Each row below holds a small network's activations on one record, seen along a few directions.
After each row come some of the record's fields: VIFIK, GEP, GULU, SETU.
A field that a record lacks is left out.
Other fields move the rows too, some of them a lot.
(in the rows, 500 means zero)
Random noise pushes rows far along 4 fixed directions. That doesn't count. These rows show it; they differ only by the noise:
[693 624 657 323 570 332 493 549 553 567 438 580 447 514 478 595 615]
[635 576 702 412 675 241 459 485 522 416 499 694 491 418 492 644 500]
[714 655 320 640 598 789 419 474 309 742 516 569 121 398 478 664 246]
[528 467 463 566 619 199 292 709 353 389 770 628 426 340 476 827 291]
[499 517 703 496 713 287 485 602 502 362 496 673 539 552 465 599 377]
[871 704 280 417 417 624 361 531 365 866 574 462 110 322 491 743 531]

[578 567 348 585 533 504 372 470 499 612 716 450 277 397 579 633 348] -> <VIFIK:rez GULU:bigo SETU:ketov>
[333 356 457 496 412 445 544 675 549 485 550 407 425 510 492 609 422] -> <VIFIK:muvab GEP:suvor GULU:bigo SETU:gida>
[532 702 732 469 672 770 680 312 621 570 316 545 539 716 491 289 523] -> <VIFIK:fet GULU:pof SETU:fot>
[470 400 527 430 308 532 623 425 602 472 456 316 502 506 483 458 653] -> <VIFIK:fet>
[406 342 379 661 525 522 405 250 460 351 675 514 511 310 473 564 337] -> <VIFIK:muvab GEP:zozi GULU:tel SETU:ketov>
[347 300 668 478 436 504 694 461 588 230 346 479 758 613 450 305 528] -> <VIFIK:fet GULU:tel>
[550 535 474 434 567 380 450 563 524 519 592 539 487 500 494 597 581] -> <VIFIK:muvab GEP:zozi GULU:pof SETU:ketov>
[477 451 607 428 569 478 626 373 601 433 380 463 466 489 470 454 398] -> <VIFIK:muvab GEP:suvor GULU:tel SETU:gida>
[529 568 680 593 773 331 541 351 566 361 530 768 545 464 587 591 389] -> <VIFIK:vad GULU:bigo SETU:fot>
[500 626 312 406 318 420 283 530 542 786 819 182 587 585 473 505 615] -> <VIFIK:rez GULU:tel SETU:fot>
[478 517 387 660 566 462 411 515 303 405 587 598 436 410 492 667 382] -> <VIFIK:muvab GEP:suvor GULU:zab>
[675 673 702 285 637 319 559 242 761 675 429 490 593 526 557 361 657] -> <VIFIK:rez GULU:tel SETU:fot>
[561 623 383 522 391 562 336 670 309 548 477 494 575 608 494 460 755] -> <VIFIK:rez GULU:zab>
[507 639 531 557 739 699 651 407 562 664 350 542 226 602 555 417 231] -> <VIFIK:rez GULU:bigo SETU:ketov>
[591 524 456 563 493 700 506 145 453 490 437 610 401 288 487 425 373] -> <VIFIK:rez GULU:tel SETU:gida>
[507 557 244 598 404 593 295 638 363 692 693 340 432 383 518 573 382] -> <VIFIK:rez GULU:pof SETU:surod>
[342 373 430 611 579 577 631 891 497 544 470 417 356 710 450 552 188] -> <VIFIK:muvab GEP:zozi GULU:bigo>
[327 484 617 667 570 777 672 631 359 433 208 596 562 799 472 327 292] -> <VIFIK:vad GULU:zab SETU:surod>
[458 568 381 610 495 597 338 560 350 530 577 487 590 522 439 544 502] -> <VIFIK:muvab GEP:zozi GULU:tel SETU:surod>
[530 597 373 483 460 746 588 311 645 840 499 333 311 546 470 370 345] -> <VIFIK:rez GULU:tel SETU:gida>
[454 381 571 505 386 523 548 575 446 487 369 412 564 574 478 484 554] -> <VIFIK:muvab GEP:suvor GULU:zab SETU:surod>
[309 386 584 605 750 318 499 406 476 277 620 664 515 381 521 598 243] -> <VIFIK:muvab GEP:suvor GULU:pof SETU:ketov>
[587 480 337 438 339 667 439 517 562 714 578 262 381 481 466 544 513] -> <VIFIK:muvab GEP:zozi GULU:tel>
[847 696 236 261  98 537 359 536 383 893 484 310 310 377 582 549 961] -> <VIFIK:rez GULU:zab>
[288 450 245 753 533 414 233 680 332 329 902 338 642 562 456 532 175] -> <VIFIK:rez GULU:tel>
[541 613 308 487 417 446 265 556 394 657 765 418 637 577 468 511 601] -> <VIFIK:rez GULU:tel SETU:fot>
[375 315 457 461 393 190 364 852 380 360 675 481 619 563 471 604 546] -> <VIFIK:rez GULU:zab SETU:ketov>
[477 444 362 669 542 588 428 456 417 454 566 521 391 382 488 613 340] -> <VIFIK:muvab GEP:zozi>
[432 336 583 492 425 350 516 672 504 377 454 462 566 535 499 593 440] -> <VIFIK:vad GULU:zab SETU:surod>
[479 469 625 492 584 550 558 392 498 351 324 640 607 589 526 369 451] -> <VIFIK:vad GULU:tel SETU:ketov>
[583 505 443 395 269 666 510 320 531 595 363 457 501 465 504 401 651] -> <VIFIK:vad GULU:tel SETU:gida>
[529 449 617 294 423 753 707 248 760 647 275 272 431 637 502 258 590] -> <VIFIK:muvab GEP:suvor GULU:tel SETU:ketov>
[536 541 576 409 601 616 656 276 680 575 350 519 411 555 509 389 546] -> <VIFIK:muvab GEP:zozi GULU:pof SETU:ketov>
[232 382 445 563 402 402 435 881 505 549 716 329 576 635 435 554 284] -> <VIFIK:rez GULU:pof SETU:surod>
[588 457 722 433 563 433 514 172 523 318 363 637 644 351 507 423 602] -> <VIFIK:muvab GEP:zozi GULU:tel>
[530 575 655 415 704 467 557 610 633 575 491 498 556 679 508 468 472] -> <VIFIK:muvab GEP:zozi GULU:pof SETU:fot>
[566 441 296 427 283 247 270 520 501 535 759 365 478 233 519 708 697] -> <VIFIK:rez>
[581 549 413 607 525 759 591 595 421 616 302 601 333 577 526 490 398] -> <VIFIK:vad GULU:bigo>
[526 586 724 511 672 403 489 506 552 398 467 716 532 535 517 474 483] -> <VIFIK:rez GULU:bigo SETU:ketov>

Here are new rows. What are their fields?
[662 507 292 523 474 585 456 240 452 596 572 498 344 189 499 610 434] -> <VIFIK:muvab GEP:zozi GULU:tel>
[431 357 485 513 460 427 493 396 474 357 524 529 625 389 459 503 485] -> <VIFIK:muvab GEP:zozi GULU:tel>
[471 393 583 351 351 284 496 718 548 467 457 477 563 624 455 576 765] -> <VIFIK:muvab GEP:zozi GULU:zab SETU:ketov>
[452 569 507 484 538 646 503 506 655 635 501 356 563 764 502 278 551] -> <VIFIK:rez GULU:pof SETU:ketov>
[674 520 426 408 335 537 506 232 467 531 509 481 475 177 522 577 634] -> <VIFIK:fet GULU:tel SETU:surod>
[428 464 429 601 556 686 628 594 501 537 370 479 421 646 437 461 344] -> <VIFIK:muvab GEP:zozi>
[337 560 501 593 577 753 663 565 590 553 317 340 540 859 432 237 402] -> <VIFIK:rez>
[522 613 239 674 429 450 142 555 226 528 831 536 442 315 521 685 455] -> <VIFIK:rez GULU:zab>
[509 497 661 334 538  75 478 512 646 289 690 495 588 325 494 657 549] -> <VIFIK:fet GULU:pof SETU:gida>
[528 502 655 483 576 561 602 390 576 451 280 585 517 523 502 359 514] -> <VIFIK:rez>
[501 617 525 609 631 511 392 124 407 361 540 617 663 258 525 506 529] -> <VIFIK:muvab GEP:suvor GULU:tel SETU:surod>
[570 489 334 610 370 889 510 499 330 556 410 415 355 475 486 454 487] -> <VIFIK:fet>
[493 467 436 450 386 520 491 612 388 479 570 468 601 473 523 548 656] -> <VIFIK:fet GULU:pof SETU:fot>
[714 472 248 609 394 697 396 234 401 593 580 511 279 171 555 638 340] -> <VIFIK:vad GULU:tel>
[407 340 360 712 592 511 411 288 351 319 645 600 478 286 511 594 252] -> <VIFIK:muvab GEP:zozi GULU:tel SETU:ketov>
[356 262 465 372 261 146 421 511 582 353 721 239 777 435 434 453 709] -> <VIFIK:rez GULU:tel>
[574 674 399 765 689 671 356 505 262 529 548 751 343 333 543 713 295] -> <VIFIK:vad GULU:bigo SETU:surod>
[448 421 442 493 351 606 589 797 408 522 370 460 470 649 532 503 556] -> <VIFIK:vad GULU:bigo>
[349 289 444 681 508 390 519 496 448 216 635 544 507 360 493 669 283] -> <VIFIK:fet>
